Each row below holds a small network's activations on one input, seen along a few directions.
Each table varies a few parts of the input and shows all the possible inputs, shuffled.
Descriptions start from the smaller parts, as in this example, which fits no table here: values(3) and (point or line(9) or (line(4) and ring(5))).
Shared parts are said once, and a part with two or three values counts as separate values.

Other details of the inputs vary at random and push rows far along three fixed directions, the same in every table; ignore that.

Rows:
r1: [-27  28 -23   2 -20  23 -26  -7 -27  17  14  11 -14]
r2: [-11  30  14 -10  -8  22  18  -5 -11  28  13  -3  -8]
r3: [  1 -27 -12  29  16 -37 -18 -10   2 -45  -2  -8   2]
r4: [ -8   8 -10  34 -17  57 -29 -34 -31 -52  38   6 -45]
r5: [ 24 -15  33  27  21 -45  45 -19  25 -44  15 -13  15]
r6: [-17 -13 -37 -46  -3 -35 -42  39  -5  52 -50  -1  26]
r7: [  8 -40 -20  14  15 -23 -21  13   8 -26  -9  16   5]
r8: [-12  24   7 -18 -16  18   7 -11 -20  16  21   5  -7]
r9: [  2 -23 -23  36   4  10 -23   2  -3 -43  13   9 -24]
r10: [  5  10  18  45  12  21  11 -39  -9 -36  38  10 -11]
r11: [  7  17   6 -17 -15  -8  27   4   8  11  -1 -22   1]
r12: [ -1 -14 -16  30   8  34 -37 -14 -13 -29   5  17 -18]
r13: [ -8 -25 -11 -36   6 -27 -13  22  -2  25 -19  17  19]
r14: [ -8  28  15 -14 -15  30   4 -15 -12  16   4  -6  -6]
r15: [ 13 -19  21  18  21 -30  23 -20   8 -37  13  -5   8]
r16: [ 14  14  49  -8   8 -27  55 -23  13  -1   5 -28  17]
r17: [ -4 -12 -32  37   3  47 -53  -6 -23 -35   8   7 -34]
r18: [  0 -49 -43   4   5  -4 -58  25   0 -24 -22  24  -5]
r19: [ -1  10  21 -20   8 -21  29  12  14  41 -11   3  22]
r20: [  0   9  25  41   2  21  14 -39   0 -41  37  15 -14]
r21: [ -8   3 -11 -26  -3  -7   0  31   5  48 -18   9  11]
r22: [-16  18 -10 -18  -4  22 -10  13 -17  46   1  14  -2]
r23: [-20   8 -44 -28 -33  44 -46  34 -21  32 -17   4 -30]
r24: [-12  -7 -32  24 -17  53 -49   0 -21 -31   7   9 -45]
r25: [-7 25 15 -2 -9 15 20 -5 -2 16 12  0 -7]
r26: [ 20 -36   2  20  28 -29  -9  -8   7 -44  -8  -9  11]
r27: [-15  19  -8 -25 -23  20  -5  11  -9  36   2  17  -3]
r28: [  1   0  14 -27   9 -22  12   5   4  30 -12   2  27]
r29: [ -2  30  16  -2 -20  27  11 -13  -2   4   8  -8  -7]
r30: [  0  10  17 -28   8 -28  30  12   2  38  -3  -9  20]
r31: [ 12 -25   6  32  26 -12  -4  -1  17 -27  -7   6   6]
r32: [-20  32  -7   0 -28  67 -26 -12 -21  16  12  22 -25]
r33: [-21  35  -1 -16 -35  58 -13 -16 -30  12  18   0 -32]
r34: [-24  34  -4 -14 -31  54 -12 -14 -32  17  25  13 -28]
r35: [  5 -15  14 -24  19 -40  19   8  10  23 -16   3  30]
r36: [ -8  13  -8  -9 -10  24 -11   4 -18  14   3  -7 -16]
r37: [ -4 -25 -41 -22  -5  -1 -45  44   0  20 -39   1  -2]
r38: [-11  17   8 -33 -26  13   3   2  -7  20  -3  -4  -6]
r39: [ -2  -6  -5  19  -9  28 -26 -14  -7 -36   5   6 -19]
r40: [  9 -44  -2   9  28 -43  -6   0   6 -30   1  14  18]
r41: [  0  33  28   3 -23  21  30 -24  -1  -9  23 -15 -14]
r42: [ 13 -40 -12  15  18 -45   3  10  20 -33   1   8  13]
r43: [  7 -22  -7 -36  -3 -39   1  28  13  13 -31 -14  16]
r44: [ -1   5 -12 -23  -9  -5   0  20   8  30 -13   3  11]
r45: [ -6  -7  -7 -28  -2  -6  -8  21  -4  24 -20 -10   0]
r46: [ -7   9  -3 -11 -19   9   1   1  -7   2  12   6  -9]
r47: [-7  7  6 -6 -1 19 -7 -8 -8 11  1 10  0]
r48: [  8 -26  -4   8  15 -11 -16   4  10 -14 -17  11   9]
r49: [ 14 -12  22 -19  26 -46  24   5  16  22 -20  -6  39]
r50: [ 12 -38 -15  54  19   9 -35  -8   5 -69  -1   3 -21]
r51: [-10 -27 -51 -36 -17 -15 -35  42  -6  14 -16  13  -4]
r52: [  5  32  47  19  21 -36  51 -31  19  15   7 -15  36]
r53: [ 14  11  23  -8  -1 -27  39  -3  22   2  -2 -23  18]
r54: [ 19 -49 -34  51  22 -13 -33  10  14 -68  -6  -5 -14]
r55: [ 14 -42   0  24  39 -31  -8   6  16 -25 -15   3  14]
r56: [ -7 -15 -38 -43 -24 -11 -24  37  -3  19 -22  -4  -4]
r57: [-11 -11 -25 -59 -11  -8 -33  34 -13  46 -35   3  14]
r58: [ 14 -19 -20  25   4  -1 -16   1   8 -39  -3  -8  -9]
r59: [ 16  20  35   7  10 -31  62 -13  24   8  14 -13  23]
r60: [  8  18  25  53  19  27  16 -35  -2 -27  30  -1  -9]
r61: [ -5  34  20 -17 -24  26  18 -13  -6  17   5 -11 -10]
r62: [  4  29   9   9 -13  14  29  -5   6   2  15 -23 -14]
r63: [-14  13 -17 -29 -16  20 -17   8 -25  29   3   9  -7]
r64: [  3  51  54  14 -10  19  60 -43   3  -1  37 -10  -4]
r65: [ 15 -54 -20  39  20  -9 -41  -4   7 -72 -11   5 -10]
r66: [ -1  52  51  11  -7  23  53 -38   4  16  29   0   3]
r67: [ -9  18 -14 -15 -17  32 -18  12  -7  34 -12  10  -4]
r68: [  8 -20   2 -23  12 -26  -4  12   7   9 -29 -10  20]
r69: [  7 -15 -10 -46   1 -57  21  36  18  34 -25 -10  30]
r70: [ -1 -18 -36   8  -2  -4 -19  24   0 -10   0   4 -14]
r71: [ 10 -18 -15 -23   9 -35   1  30  19  25 -30  -3  26]
r72: [  8  55  50  32   1  29  56 -32  13  11  26 -14   0]
r73: [  2  31  13   3 -17  30  10 -13  -2   7   4 -12  -8]
r74: [ 13   2  36 -10  22 -34  39   0  20  17 -17 -26  28]
r75: [ -2 -16  -3  34  24 -37  -6 -14   5 -25   7  10  15]
r76: [ 28 -10  27  46  34 -37  45 -12  36 -33   8 -17  18]
r77: [-13  16  -5  26  -1  48 -15 -14 -19  -1  22  17 -25]
r78: [  0   9  32 -33  -4 -34  42   0  12  22   0  -5  23]
r79: [ 13 -38  -8  13  17 -24 -15  -5  -1 -46  -2  -7  -2]
r80: [-12  24 -20 -11 -14  22   0  21  -4  43   1   8  -7]
Each input here is: ring(5) and (point or (values(3) and line(5))).
The inputs of r66 and r64 match in every part but the ring(5) part. If r22 is changed in the same way as r66 into r64, which row does it become?
> r30
The inputs of r6 and r3 match in every part but the ring(5) part. If r17 is changed in the same way as r6 into r3, which row does it become?
> r36
Change only the ring(5) part in r38. List by row number the other rows that result.
> r20, r32, r39, r78
Change only the ring(5) part in r12. List by row number the other rows that result.
> r15, r16, r35, r68
Change only the values(3) part in r28. List by row number the other rows that result.
> r49, r60
Change only the line(5) part in r4. List by row number the other rows that result.
> r33, r38, r41, r56

Rows:
r81: [ -4  29  10 -45 -19  18  20  29   8  59 -22 -16  -4]
r82: [-13  34  13 -39 -11   8   6   3   1  69 -23  10  20]
r83: [  3  41  45 -38  -4 -52  81   3  29  68  -3 -12  46]
r84: [ 11   0  44  77  36  -9  21 -54   9 -66  30  -7   6]
r85: [-25 -44 -60 -69 -27 -17 -58  45 -28  19 -21  25  -4]
r86: [  6  28  70 -18   0 -15  58 -49  -4   1  22 -15  21]
r87: [ -7 -29 -70 -40 -11  -2 -63  55 -14  30 -49  -9  -8]
r88: [ 20 -55  -8  14  46 -91  19  13  24 -31 -11 -10  35]
r89: [ 22 -57   8  15  58 -78   5   0  19 -28 -28 -11  44]
r90: [ -5 -49 -29   4  22   5 -58  23  -8  -7 -25  29 -10]
r91: [-12  48  14   3 -15  73  -1 -20 -19  30  19  15  -9]
r92: [ 12 -31 -17 -36   2 -53  -3  41  33  18 -51 -13  25]
r93: [ -9  -6 -51  55 -20  63 -73  -4 -24 -59  15   4 -56]
r94: [ 22 -55   5  75  41 -27   4 -17  19 -92  33  15 -17]
r95: [ -2  30  -9  -4 -28  59 -10   7  -6  15   5  -5 -24]
r96: [ 11  52  48  17  -4  15  68 -31  12  11  45   0   3]
r97: [ -2   8  -8  19 -36  57 -23 -32 -28 -63  32  -7 -52]
r98: [-27  56  -4  10 -30  46   6 -12 -23  28  33   6 -17]
Describe the family of inputs behind these rows.
> values(3) and (point or line(5))
The inputs of r84 and r98 match in every part but the values(3) part. If r91 is changed in the same way as r84 into r98, which row does it become?
> r96
Change only the line(5) part in r81. List by row number the other rows that result.
> r87, r92, r93, r95

Rows:
r99: [  6  42  16  -4 -15  18  23 -12  -2  16   4 -32  -1]
r100: [-17   6 -20 -24 -17  37 -39  12 -13  34 -18  26  -3]
r101: [ 13 -28   3  32  24   6 -15 -17   4 -38   2  19   2]
r102: [ -4  49  45  -7  -1  -8  45 -31   5  34   9 -10  28]
r103: [ 24   4  21  20   2  12  21 -10  18 -27   0 -23  -4]
r104: [  8  18   1  47 -12  24  21 -18   7 -44  36 -12 -31]
r105: [  2  21  28 -27  14 -29  51   3   8  55   7   5  33]
r106: [ -9 -16 -10   5  18 -16  -6  15  -2  11   6  23   6]
r107: [  3 -21  16  40  41 -27  -1 -20   0 -30  10   6  11]
r108: [ 28 -43   9  14  24 -45  14  13  35 -41 -25 -22  11]
r109: [ -7  37  21  -3   1  13  15 -27 -12  28  11   1  13]
r110: [ -3 -50 -78  34  -8  17 -69  30  -8 -55  -2  17 -45]
r111: [ -9  20  17  50   8  19  -4 -41  -9 -28  27   8  -9]
r112: [ 12 -47 -38   7   8 -31 -21  36  16 -30 -14  -2  -3]
r113: [ -5  17  34 -46 -35  14  25 -21 -15  -4  15 -13 -13]
r114: [-24  -8 -36 -63 -51  15 -32  19 -34   6   9  13 -28]
r115: [-20  31 -25  -5 -24  53 -21  -3 -26  31  21  31 -18]
r116: [  5  33  23   1 -14  26  31  -7  11  14  -2 -21 -12]
r117: [ 18 -16   8  35  19 -24   8 -11  14 -47   1 -27   2]
r118: [  5  31  28 -23  -2 -33  49   2  17  38 -17 -39  21]
r119: [  6  23   9  47  -5  25   9 -31  -2 -44  23 -26 -26]
r120: [ -9  33 -12  -7 -32  75 -21   8 -14  21  -2  -4 -34]
r121: [  8 -38   4  23  30 -59  11   5  25 -26   1  16  24]
r122: [  6 -37  -3 -47  29 -41  -8  36   9  49 -43  13  40]
r123: [  9  -8 -22 -53 -12 -38  10  52  18  46 -33 -14  23]
r124: [-24  33 -16  -4  -9  56 -33 -12 -40  37  12  18 -16]
r125: [-3 -8 16 17 23 10 -3 -6 -1  2  2 16  2]
r126: [  3 -25   7  40  21   1 -18 -13   8 -37   1  20  -1]
r127: [-21 -45 -49 -77 -30 -23 -64  33 -34   2 -29   3  -8]
r128: [  1  -8   3 -24   6 -46  20  15  18  26 -10  12  34]
Describe the family of inputs behind these rows.
> values(3) and (point or line(4) or ring(5))
